A small network was shown many inputs. Here are its activations along a few directions, one row for each input.
In each table, some parts of the input vary, and every possible input appears once, in random order.
Descriptions start from the smaller parts, as in this example, which fits no table here: line(4) and (point or line(9) or (values(3) and ring(5))).
Shared parts are said once, and a part with two or three values counts as separate values.
(in the rows, 128 means zero)

Other details of the inputs vary at random and push rows far along two fixed directions, the same in every table; ignore that.

A family of inputs:
r1: [123 111 142 150 128 120 124 142 156 113 106 135 126]
r2: [147  79 127 114 142 121 149 125 134 138 134 126 137]
r3: [145 110 124 114 139 117 152 124 133 129 137 125 143]
r4: [133  75 125  98 124 162 142 117 115 183 144 128 121]
r5: [110 196 118 163 119 123  93 119 122  87 124 132 123]
r6: [ 99 110 103  92 111 130 164 120 142 155 137 127 126]
r7: [140 125 147 185 139  99 116 130 149  78  95 144 126]
r8: [161  74 138 108 114 112 180 135 112 153  90 140 136]
r9: [117 152 138 158 122 142  94 133 133 110 113 135 123]
r10: [159 127 150 185 132 130 110 114 123 106  99 157 130]
r11: [119 140 145 141 145 107 102 149 147 100 127 116 124]
r12: [137  84 145 131 142 120 131 136 146 130 123 122 123]
r13: [ 70 202  96  62 117 117 132 145 134 137 183  96 128]
r14: [141 118 111  97 125 150 148 109 107 163 153 129 141]
r15: [127 110 137 119 132 150 115 130 120 153 138 126 123]
r16: [130 105 111 102 114 122 178 113 136 159 135 142 134]
r17: [ 77 233  99 135 112 129  89 126 123  91 141 113 120]
r18: [165 109 152 173 154 135  94 126 120 100 111 138 131]
r19: [170 134 161 180 129 113 109 142  98  92  68 145 130]
r20: [119 115 110  95 127 124 158 125 135 151 150 109 126]
r21: [132 105 145 113 131 157 124 133 119 162 141 135 126]
r22: [ 95 203  94 104 120 136 112 123 111 126 166  99 120]
Each input here is: values(2) and (point or line(4) or line(6)).
The inputs of r6 and r17 match in every part but the values(2) part. If r2 is changed in the same way as r6 into r17, which row does it become?
Answer: r18

A family of inputs:
r23: [100 144  95  81 114 149 137 119 117 158 165 104 123]
r24: [ 99 179 107  94 116 137 131 126 128 147 160 115 124]
r25: [151  58 138 135 129 148 136 118 117 155 107 146 123]
r26: [126 214 127 171 139 111  76 130 122  66 118 117 128]
r27: [164  35 146 122 134 158 161 108 134 185 125 154 132]
r28: [ 92 172  94 104 122 137 115 121 124 132 161 112 128]
r29: [ 92 169  92  84  97 144 151 117 115 159 158 117 125]
r30: [149  53 145 106 130 157 156 122 123 187 125 136 124]
r31: [166  89 183 217 147 126  91 136 138  85  68 164 120]
r32: [112 171 112 121 119  94 132 148 146  91 116 115 137]
r33: [138  63 148 105 139 122 160 125 143 143 123 142 135]
r34: [ 91 149  96  82 104 142 144 124 110 164 149 119 121]
r35: [166  50 138 121 128 153 154 113 108 174 119 150 140]
r36: [171  97 171 188 158 131  88 134 129  95 101 144 135]
r37: [116 143 106 108 114 142 131 118 110 140 139 115 124]
r38: [155  39 139 125 132 162 151 108 126 172 125 139 131]
r39: [121 117 103  85 115 111 181 133 137 144 132 121 141]
r40: [114 202 129 166 153  76 100 156 153  42 126 103 125]
r41: [124 192 135 153 143 118  72 145 121  78 134 113 127]
r42: [117 216 138 161 132 110  75 150 113  70 119 118 125]
r43: [175  99 173 217 152 128  87 125 130  74  75 146 127]
r44: [121 134 128 110 122 141 130 133 123 149 148 132 131]
r45: [ 96 150  82  83 107 144 144 110 110 161 158 120 131]
r46: [140  67 135 114 115 155 158 117 113 175 117 136 124]
r47: [166 107 164 197 159  85 123 147 147  62  80 136 127]
r48: [109 206 142 173 138 117  67 147 133  63 121 107 116]
r49: [164  65 142 129 132 148 143 116 114 161 109 141 126]
r50: [102 156  87  77 113  97 172 125 126 140 160 107 125]
r51: [151 104 180 203 155 126  77 146 140  82  84 142 117]
r52: [159  46 145 129 127 107 168 122 139 151 103 144 128]
r53: [158  30 153 140 141 154 132 121 128 159 109 147 123]
r54: [169  73 163 160 151 141 112 128 130 128 103 138 124]
r55: [177  58 174 176 149 140 117 127 135 128 104 161 135]
r56: [118 161 105  97 116 135 125 127 101 141 149 118 131]
r57: [169  97 182 220 156 129  84 130 148  75  86 151 125]
r58: [ 94 172  96  92 107  96 145 137 138 125 137 109 132]
r59: [117 128 103 102 107 147 154 107 119 161 146 131 131]
r60: [ 97 157 101  88 118  97 146 130 143 133 159 105 125]
r61: [103 160  99  74 106 142 151 122 107 170 152 113 124]
r62: [101 137  92  70 121 105 171 127 136 151 171 104 124]
r63: [153  61 140 111 117 153 163 120 113 184 123 155 134]
r64: [107 177  94  94 110 135 142 112 118 150 156 123 131]
r65: [104 131 110  93 118 106 147 138 148 139 139 112 131]
r66: [102 130 103  99 117 145 139 115 131 158 158 131 128]
r67: [100 148  94  74 119 110 167 139 146 136 155 106 139]
r68: [103 198 138 170 136 117  73 143 141  73 124 126 118]
r69: [104 171  90  81 104 138 147 117 108 159 167 126 138]
r70: [175  74 173 178 140 137 125 126 130 128  84 159 125]
r71: [112 211 142 162 143  79  89 144 140  36 108 124 131]
r72: [107 181 130 146 126 129 100 134 135 100 136 118 121]
r73: [110 196 122 166 128 116  88 128 130  78 123 133 125]
r74: [114 160 105 102 127 139 125 117 122 142 157 112 131]
r75: [115 197 140 150 138 118  78 152 122  85 133 114 125]
r76: [155  18 142 104 129 129 181 134 155 168 108 141 139]
Describe the family of inputs behind these rows.
Answer: values(2) and (point or ring(6) or (line(4) and ring(5)))
The inputs of r50 and r62 match in every part but the values(2) part. If r43 is changed in the same way as r50 into r62, which row does it become?
Answer: r38
The inputs of r53 and r25 match in every part but the values(2) part. If r72 is changed in the same way as r53 into r25, which row does it become?
Answer: r29
Which other rows does r50 become when the ring(6) part takes its other values? List them by row number.
Answer: r32, r39, r47, r52, r58
Which other rows does r65 become when the ring(6) part takes its other values? List them by row number.
Answer: r40, r60, r62, r67, r76
Which other rows does r26 become when the ring(5) part takes its other values? List them by row number.
Answer: r49, r61, r64, r70
A walk changes only the line(4) part. It starts at r73 and steps to r59. List the rest of the walk in order.
Answer: r64, r69

A family of inputs:
r77: [122 157 117 109 126 117 130 136 119 124 133 107 125]
r78: [117 130 110  72 116 123 161 133 120 164 154 117 134]
r79: [135  79 143 141 127 147 135 128 150 147 118 137 128]
r80: [106 134 103  88 103 131 163 128 117 162 137 123 124]
r81: [148 111 146 168 131 120 122 127 132 103  89 136 124]
r82: [121 137 142 161 137 125  93 141 149  95 107 130 128]
r83: [152 113 157 168 132 150 113 123 117 115  97 151 131]
r84: [ 98 121 113 100 118 144 143 114 134 165 154 127 116]
r85: [143 119 149 164 137 108 123 132 146  97  99 146 132]
r86: [ 84 218  99 107 106 105 124 141 123 109 144 109 123]
r87: [120  57 129 100 118 153 156 114 125 182 137 142 123]
r88: [154  91 147 134 144 116 140 131 139 124 117 138 136]
r89: [147 103 146 166 139 115 132 127 143 103 101 150 132]
r90: [146  84 136 112 129 131 156 134 117 157 121 128 126]
r91: [115 171 105  94 119 146 125 121 103 147 159 117 133]
r92: [145  62 129  85 120 136 177 129 117 187 134 131 130]
r93: [140 106 163 164 153 124  93 138 131 100 117 131 122]
r94: [142 108 134 160 132 118 131 119 136 109 106 140 130]
r95: [146  91 157 153 150 129  98 142 134 107 111 132 125]
r96: [102 209  89 100 115 132 108 121 102 135 169 108 127]
r97: [109 133 106  84 105 121 161 123 131 157 142 129 134]
r98: [114 143  94  86 122 121 156 120 125 144 163 115 135]
r99: [129  83 139 134 129 140 123 130 134 134 113 141 124]
r100: [153  54 124 106 132 136 170 112 124 167 132 134 136]
r101: [133  74 142 118 142 145 138 119 134 161 142 131 120]
r102: [107 216 132 160 127  92  91 150 137  63 115 122 126]
r103: [155 119 152 148 141 148 113 127 111 121 116 137 133]
r104: [124 114 112  74 118 122 163 127 127 165 152 122 137]
r105: [156 142 150 172 144 133  88 130 114 102 113 135 129]
r106: [140  71 122 120 121 132 169 112 134 156 124 146 133]
r107: [152 124 149 177 131 140 101 121 117 114 101 150 127]
r108: [151 133 146 164 145 112 107 135 127  88 101 121 126]
r109: [107 146  91  96 107 128 154 113 123 145 143 118 129]
r110: [136 120 148 151 144 132 106 142 148 113 128 119 129]
r111: [ 74 202  94  99 111 132 123 126 142 131 169 106 116]
r112: [159  74 134 129 137 129 148 119 125 141 117 130 132]
r113: [102 153  98  89 103 128 154 124 119 151 137 115 124]
r114: [ 85 195  96  93 127 124 106 143 134 117 163  96 132]
r115: [140 136 141 158 126 144 108 121 115 118 110 145 130]
r116: [142 147 138 176 128 132  92 121 117 108 109 144 124]
r117: [117 198 121 145 144  96 103 141 136  69 137 115 133]
r118: [109 198 133 151 143 118  83 141 146  82 147 105 117]
The inputs of r87 and r93 match in every part but one. If r84 is changed in the same way as r87 into r93, which row does it become?
Answer: r101
The inputs of r81 and r108 match in every part but one. If r94 is changed in the same way as r81 into r108, which row does it become?
Answer: r100
Describe the family of inputs behind these rows.
Answer: values(2) and (line(4) or ring(6) or ring(11))
A walk changes only the line(4) part. It starts at r96 and steps to r105. List the rest of the walk in order.
Answer: r91, r103

A family of inputs:
r119: [132 141 143 167 146  99 104 131 154  79 117 134 122]
r120: [121 119  84  94 109 142 168  99 115 172 154 116 127]
r121: [134 147 134 189 133 110 102 114 130  89 108 136 118]
r122: [111 167 124 105 127 154  95 139 102 154 167 110 123]
r123: [151 134 128 120 117 131 140 116  99 151 118 127 125]
r124: [128 164 115 136 140 111 118 132 143  96 143 122 147]
r125: [165  68 150 128 147 123 149 127 131 131 123 132 130]
r126: [106 103  98  82 115 129 154 131 136 156 138 106 128]
r127: [ 90 233 105 101 128  95 110 155 115 100 156  91 120]
r128: [ 93 115 106  80 119 173 128 105 127 188 173 125 123]
r129: [134 130 112  65 118 131 163 126 112 176 157 127 149]
r130: [141 119 155 156 153 155  82 130 120 115 139 122 121]
r131: [127  88 107 115 110 151 154 102 112 165 125 154 132]
r132: [161  73 127 149 129 148 139 112 117 140 101 151 136]
r133: [124  98 128 109 125 123 139 141 125 130 124 112 130]
r134: [165 120 152 177 140 123 115 117 115  96  97 131 125]
r135: [116 145 119 141 106 130 144 113 125 139 127 135 117]
r136: [135 127 153 158 133 111 126 136 155 104 112 144 122]
r137: [150  92 129  87 129 124 162 130 116 167 143 129 127]
r138: [130 129 112 117 135 115 139 127 143 122 145 116 127]
r139: [123 160 141 155 129 113 119 139 149  97 126 145 139]
r140: [103 151 143 148 114 114 111 152 151 100  97 128 120]
r141: [173  71 158 141 150 127 142 126 131 125 115 145 150]
r142: [109 116 130 127 119 117 122 133 147 116 108 125 124]
r143: [147 150 133 129 115 139 120 131  92 133 102 142 137]
r144: [ 75 204 118 116 114 159  91 132 133 134 159 118 115]
r145: [ 98 151  91  83 115 123 153 117 136 147 170 128 145]
r146: [126 146 166 179 139 106 107 148 157  80  91 136 116]
r147: [149  61 141 136 148 123 148 131 145 138 112 127 125]
r148: [111 196 127 174 113 124  96 133 122  80 105 146 124]
r149: [ 89 199 102  88 109 107 116 159 113 121 146  95 127]
r150: [149  63 146 144 149 170 107 117 133 152 134 133 122]
r151: [156  66 156 142 153 119 141 138 130 122 111 127 125]
r152: [112 109 125 115 132 118 145 125 145 137 127 126 123]
r153: [145 126 124 127 123 144 133 116 100 129 110 139 138]
The inputs of r138 and r137 match in every part but one. If r150 is changed in the same way as r138 into r137, which row does it become?
Answer: r122
Describe the family of inputs behind these rows.
Answer: line(5) and (point or line(6))
Which other rows does r134 become when the line(5) part takes its other values? List them by row number.
Answer: r120, r121, r123, r135
A walk changes only the line(6) part. It starts at r148 and steps to r135. List the rest of the walk in order.
Answer: r139, r136, r146, r140
